A small network was trained on invented records. Each row is its activation on one of them, seen along a few directions.
Records have a field called S. Each example row is followed by its value.
The largest differences between rows may come from other fields.
In the rows, 500 means zero.
Random noise pushes rows far along 11 fixed directions. That doesn't count. These rows show it; they differ only by the noise:
525, 261, 368, 522, 519, 716, 506, 671, 429, 615, 391, 643, 488, 396, 552, 452, 503, 596, 539, 441, 500, 436, 465, 561, 511, 554, 473, 344
555, 775, 595, 452, 777, 441, 646, 784, 907, 426, 691, 505, 313, 605, 427, 646, 380, 490, 678, 459, 357, 355, 361, 58, 382, 633, 288, 516
303, 582, 391, 370, 831, 587, 710, 435, 541, 318, 653, 350, 328, 625, 307, 596, 717, 493, 763, 488, 293, 533, 686, 277, 647, 587, 545, 587
633, 419, 728, 516, 601, 482, 450, 695, 728, 430, 457, 678, 253, 517, 457, 545, 330, 571, 649, 325, 331, 468, 212, 385, 469, 586, 345, 304
360, 447, 601, 550, 785, 594, 625, 242, 545, 464, 684, 576, 662, 694, 480, 510, 605, 741, 640, 518, 337, 537, 803, 383, 384, 530, 675, 568
397, 567, 567, 439, 601, 506, 534, 532, 602, 469, 613, 342, 451, 449, 348, 480, 540, 498, 612, 476, 459, 521, 628, 399, 602, 512, 508, 563
552, 197, 545, 295, 640, 590, 375, 332, 342, 535, 286, 640, 438, 511, 637, 434, 590, 509, 593, 698, 166, 447, 370, 687, 364, 433, 613, 160
523, 728, 589, 613, 661, 290, 525, 384, 774, 364, 636, 485, 458, 504, 334, 549, 441, 511, 458, 383, 548, 712, 467, 402, 753, 398, 346, 905
245, 470, 781, 645, 757, 184, 301, 447, 375, 614, 490, 343, 419, 637, 382, 281, 870, 700, 950, 620, 253, 548, 386, 208, 456, 407, 426, 241
492, 683, 388, 446, 439, 630, 385, 726, 479, 247, 535, 575, 454, 614, 834, 546, 600, 625, 230, 658, 634, 522, 453, 335, 326, 626, 507, 427
558, 734, 421, 342, 421, 531, 486, 719, 422, 348, 547, 640, 574, 440, 597, 583, 242, 530, 434, 372, 604, 616, 470, 445, 353, 362, 425, 617
347, 413, 581, 383, 537, 533, 516, 541, 344, 451, 480, 245, 285, 527, 601, 438, 919, 443, 500, 781, 578, 517, 550, 497, 583, 594, 684, 273
256, 649, 493, 579, 441, 400, 144, 478, 460, 383, 552, 319, 594, 372, 250, 294, 527, 680, 609, 333, 423, 701, 633, 404, 708, 369, 380, 661

577, 680, 419, 507, 569, 480, 636, 571, 562, 391, 607, 666, 397, 632, 589, 615, 479, 532, 478, 448, 569, 530, 393, 330, 437, 525, 437, 568
s13
399, 650, 212, 464, 460, 637, 552, 456, 524, 351, 602, 398, 526, 536, 460, 568, 560, 490, 413, 497, 519, 468, 700, 443, 564, 641, 511, 654
s7
423, 419, 517, 482, 565, 381, 460, 549, 270, 603, 371, 392, 371, 591, 584, 452, 759, 443, 681, 708, 430, 420, 346, 450, 372, 487, 497, 213
s14
402, 506, 672, 554, 410, 481, 98, 541, 696, 431, 493, 376, 477, 412, 236, 333, 368, 620, 666, 310, 183, 433, 497, 395, 509, 574, 374, 375
s13
575, 546, 140, 350, 675, 527, 639, 493, 389, 601, 417, 594, 480, 541, 578, 581, 551, 362, 642, 637, 311, 333, 360, 438, 370, 425, 399, 461
s13
472, 649, 689, 660, 310, 307, 409, 454, 455, 558, 553, 384, 607, 567, 680, 420, 632, 554, 254, 679, 857, 615, 517, 508, 464, 456, 559, 582
s11
525, 372, 624, 376, 623, 597, 547, 436, 579, 343, 482, 552, 304, 597, 473, 586, 538, 475, 582, 468, 298, 492, 437, 491, 522, 613, 579, 349
s10
578, 743, 438, 453, 699, 373, 643, 497, 698, 352, 550, 540, 316, 676, 470, 718, 477, 365, 573, 500, 360, 486, 312, 294, 514, 540, 334, 620
s7
450, 558, 687, 459, 474, 557, 440, 629, 795, 482, 659, 394, 408, 523, 355, 497, 379, 585, 692, 398, 308, 288, 566, 275, 365, 687, 479, 301
s14
320, 626, 363, 346, 461, 313, 310, 459, 201, 477, 382, 262, 491, 418, 303, 378, 578, 391, 749, 494, 311, 596, 476, 489, 574, 266, 412, 518
s6
428, 463, 733, 519, 462, 491, 564, 567, 571, 497, 601, 304, 411, 518, 481, 496, 641, 473, 494, 565, 628, 461, 624, 473, 535, 643, 630, 425
s4
643, 578, 515, 230, 275, 401, 538, 813, 280, 639, 407, 496, 515, 211, 581, 514, 257, 258, 456, 473, 753, 555, 356, 677, 423, 238, 455, 465
s5
539, 647, 797, 391, 574, 298, 764, 481, 570, 561, 655, 392, 482, 518, 420, 613, 386, 328, 625, 502, 571, 541, 563, 488, 421, 390, 590, 628
s15
361, 549, 647, 326, 404, 592, 353, 654, 314, 241, 492, 429, 363, 662, 625, 501, 555, 580, 563, 542, 396, 513, 488, 378, 288, 615, 631, 199
s2
363, 426, 598, 601, 597, 500, 551, 554, 327, 575, 538, 510, 598, 596, 470, 444, 613, 669, 707, 447, 492, 521, 621, 380, 367, 481, 562, 413
s10
522, 423, 691, 376, 459, 499, 291, 619, 501, 382, 407, 543, 299, 555, 586, 465, 519, 538, 585, 531, 290, 445, 322, 444, 335, 593, 515, 99
s5
430, 536, 696, 357, 382, 432, 545, 340, 396, 509, 584, 378, 530, 544, 538, 496, 570, 466, 587, 594, 506, 484, 617, 535, 359, 473, 680, 348
s7
392, 571, 339, 502, 438, 549, 369, 335, 532, 375, 497, 289, 509, 524, 513, 439, 695, 445, 297, 649, 487, 523, 613, 544, 683, 570, 538, 616
s3
490, 654, 244, 562, 672, 429, 418, 302, 558, 531, 488, 462, 645, 683, 642, 498, 703, 502, 384, 834, 340, 378, 488, 392, 374, 484, 415, 630
s14
442, 573, 580, 438, 472, 449, 421, 340, 592, 391, 537, 263, 508, 487, 392, 479, 491, 387, 410, 576, 433, 527, 644, 571, 581, 502, 577, 641
s8
621, 635, 481, 416, 545, 438, 742, 388, 566, 418, 592, 666, 502, 481, 330, 692, 173, 412, 615, 178, 525, 648, 478, 560, 595, 358, 447, 793
s12
566, 549, 912, 411, 231, 365, 309, 669, 492, 455, 515, 374, 402, 403, 602, 410, 409, 453, 399, 543, 624, 529, 398, 557, 382, 490, 573, 267
s15
514, 615, 477, 487, 551, 357, 555, 469, 478, 251, 479, 503, 224, 638, 572, 605, 717, 416, 437, 546, 581, 679, 311, 466, 658, 524, 475, 550
s12
427, 498, 372, 233, 633, 462, 539, 383, 461, 789, 457, 173, 536, 475, 498, 420, 710, 237, 682, 950, 238, 160, 590, 472, 309, 500, 575, 279
s11
472, 372, 778, 626, 372, 356, 215, 222, 573, 440, 375, 328, 446, 508, 422, 379, 587, 471, 372, 566, 436, 574, 450, 710, 695, 517, 550, 492
s2
368, 432, 671, 566, 344, 472, 266, 599, 330, 308, 442, 492, 353, 628, 453, 427, 550, 708, 717, 300, 362, 568, 431, 417, 423, 582, 487, 191
s11
493, 453, 565, 675, 552, 631, 538, 381, 648, 512, 585, 585, 696, 573, 512, 521, 419, 678, 380, 447, 517, 470, 724, 534, 451, 587, 594, 665
s1
364, 460, 407, 432, 285, 619, 513, 698, 135, 452, 497, 469, 486, 463, 624, 441, 602, 574, 527, 435, 717, 584, 625, 515, 445, 524, 660, 315
s3
611, 572, 508, 526, 308, 179, 504, 540, 282, 678, 385, 552, 476, 449, 652, 451, 542, 390, 484, 593, 759, 564, 199, 585, 446, 276, 400, 443
s6
611, 635, 325, 428, 310, 459, 384, 548, 521, 573, 443, 500, 574, 316, 625, 450, 444, 374, 172, 614, 740, 556, 390, 628, 599, 386, 399, 650
s5
538, 393, 481, 448, 661, 464, 540, 226, 489, 392, 436, 542, 413, 547, 375, 556, 539, 446, 578, 484, 306, 595, 467, 649, 692, 452, 544, 599
s4
496, 445, 370, 697, 592, 617, 562, 499, 480, 417, 504, 762, 498, 791, 820, 552, 668, 745, 419, 600, 528, 423, 442, 317, 263, 706, 529, 366
s2
546, 352, 496, 403, 455, 581, 369, 542, 559, 357, 378, 545, 282, 474, 398, 528, 390, 456, 591, 358, 230, 438, 352, 574, 577, 579, 447, 314
s8
474, 592, 228, 494, 664, 511, 573, 282, 350, 447, 558, 758, 625, 693, 591, 563, 526, 654, 607, 483, 345, 564, 499, 374, 379, 410, 462, 599
s9
464, 524, 431, 396, 467, 604, 377, 363, 391, 203, 454, 501, 471, 655, 709, 555, 635, 504, 266, 663, 439, 605, 544, 557, 473, 554, 652, 496
s8
494, 769, 733, 466, 305, 346, 382, 813, 536, 349, 565, 378, 382, 534, 548, 554, 394, 465, 479, 455, 623, 537, 370, 298, 380, 537, 422, 417
s9
619, 613, 237, 501, 351, 368, 478, 522, 359, 609, 344, 557, 611, 344, 418, 540, 262, 316, 490, 363, 610, 550, 321, 665, 590, 274, 269, 732
s4
542, 507, 752, 564, 608, 519, 700, 367, 745, 621, 688, 453, 633, 526, 486, 546, 424, 487, 381, 575, 618, 487, 695, 532, 489, 542, 632, 703
s15
483, 296, 345, 599, 661, 629, 533, 208, 649, 484, 455, 496, 428, 533, 467, 488, 733, 509, 417, 606, 362, 496, 544, 566, 780, 637, 529, 593
s9
604, 486, 356, 485, 390, 401, 551, 497, 378, 602, 370, 640, 487, 444, 482, 550, 339, 394, 595, 369, 543, 523, 276, 635, 516, 339, 366, 502
s6
597, 534, 788, 358, 526, 246, 489, 357, 372, 500, 425, 469, 493, 523, 647, 518, 532, 334, 402, 733, 545, 624, 388, 673, 392, 275, 617, 486
s10
227, 413, 602, 729, 362, 523, 445, 454, 295, 717, 585, 266, 737, 592, 666, 297, 902, 717, 469, 760, 755, 407, 842, 459, 322, 623, 761, 308
s12
459, 595, 372, 576, 582, 506, 496, 708, 511, 423, 505, 545, 422, 551, 501, 542, 534, 545, 559, 427, 487, 497, 410, 322, 521, 563, 343, 538
s1
495, 452, 730, 259, 542, 481, 472, 324, 730, 416, 573, 350, 303, 456, 301, 462, 430, 362, 620, 494, 204, 450, 552, 559, 614, 549, 610, 386
s3
475, 305, 584, 535, 526, 546, 415, 330, 520, 371, 428, 451, 343, 488, 360, 480, 593, 495, 521, 413, 387, 614, 480, 667, 808, 587, 566, 501
s1

Here are new rows. What is S for each?
531, 600, 650, 555, 418, 278, 113, 554, 559, 559, 381, 358, 551, 380, 573, 313, 550, 482, 320, 719, 497, 510, 319, 505, 488, 381, 366, 474
s10
519, 586, 701, 536, 345, 290, 164, 401, 470, 371, 414, 484, 515, 529, 620, 428, 513, 509, 329, 604, 529, 644, 331, 587, 489, 394, 467, 487
s4
465, 720, 191, 695, 677, 299, 486, 671, 536, 676, 488, 475, 563, 417, 389, 450, 590, 519, 616, 479, 537, 508, 325, 241, 644, 365, 110, 766
s7
477, 322, 622, 560, 379, 434, 622, 436, 208, 764, 456, 506, 707, 425, 380, 452, 371, 506, 719, 345, 609, 531, 635, 712, 393, 328, 597, 483
s14
436, 559, 222, 593, 498, 584, 521, 654, 593, 564, 524, 398, 448, 427, 266, 490, 472, 496, 624, 333, 468, 395, 534, 382, 679, 583, 300, 608
s14
621, 463, 600, 690, 519, 539, 646, 608, 795, 599, 603, 640, 565, 427, 349, 571, 209, 599, 516, 211, 568, 467, 529, 454, 554, 564, 384, 693
s9
382, 446, 446, 522, 622, 407, 809, 503, 192, 605, 519, 483, 405, 555, 456, 538, 781, 496, 775, 441, 684, 648, 486, 431, 613, 407, 537, 484
s5
418, 372, 431, 744, 316, 683, 489, 503, 540, 519, 557, 466, 586, 518, 523, 435, 603, 690, 367, 412, 692, 460, 729, 535, 577, 707, 569, 501
s11
547, 367, 457, 465, 585, 558, 729, 439, 508, 594, 472, 545, 396, 485, 434, 587, 463, 387, 639, 425, 452, 453, 470, 560, 565, 528, 524, 472
s15
361, 780, 451, 371, 508, 461, 358, 436, 437, 168, 615, 471, 450, 670, 476, 546, 523, 614, 609, 433, 316, 608, 559, 292, 383, 465, 497, 508
s14
476, 517, 243, 359, 562, 521, 560, 628, 275, 433, 372, 448, 268, 532, 634, 537, 749, 386, 468, 685, 524, 529, 324, 467, 572, 503, 466, 420
s9
402, 546, 166, 361, 406, 722, 354, 569, 279, 310, 415, 570, 628, 341, 309, 502, 237, 575, 571, 168, 345, 621, 658, 596, 589, 365, 428, 668
s10
340, 855, 338, 435, 578, 570, 474, 685, 714, 347, 676, 267, 485, 648, 474, 576, 516, 475, 540, 586, 363, 292, 618, 90, 349, 709, 408, 535
s2
570, 358, 644, 738, 637, 283, 720, 443, 522, 631, 454, 565, 325, 624, 473, 571, 673, 465, 618, 495, 626, 564, 301, 518, 636, 498, 449, 519
s14
571, 455, 722, 601, 481, 360, 506, 667, 566, 597, 464, 488, 330, 509, 481, 482, 502, 505, 645, 442, 542, 438, 286, 439, 482, 542, 430, 296
s12
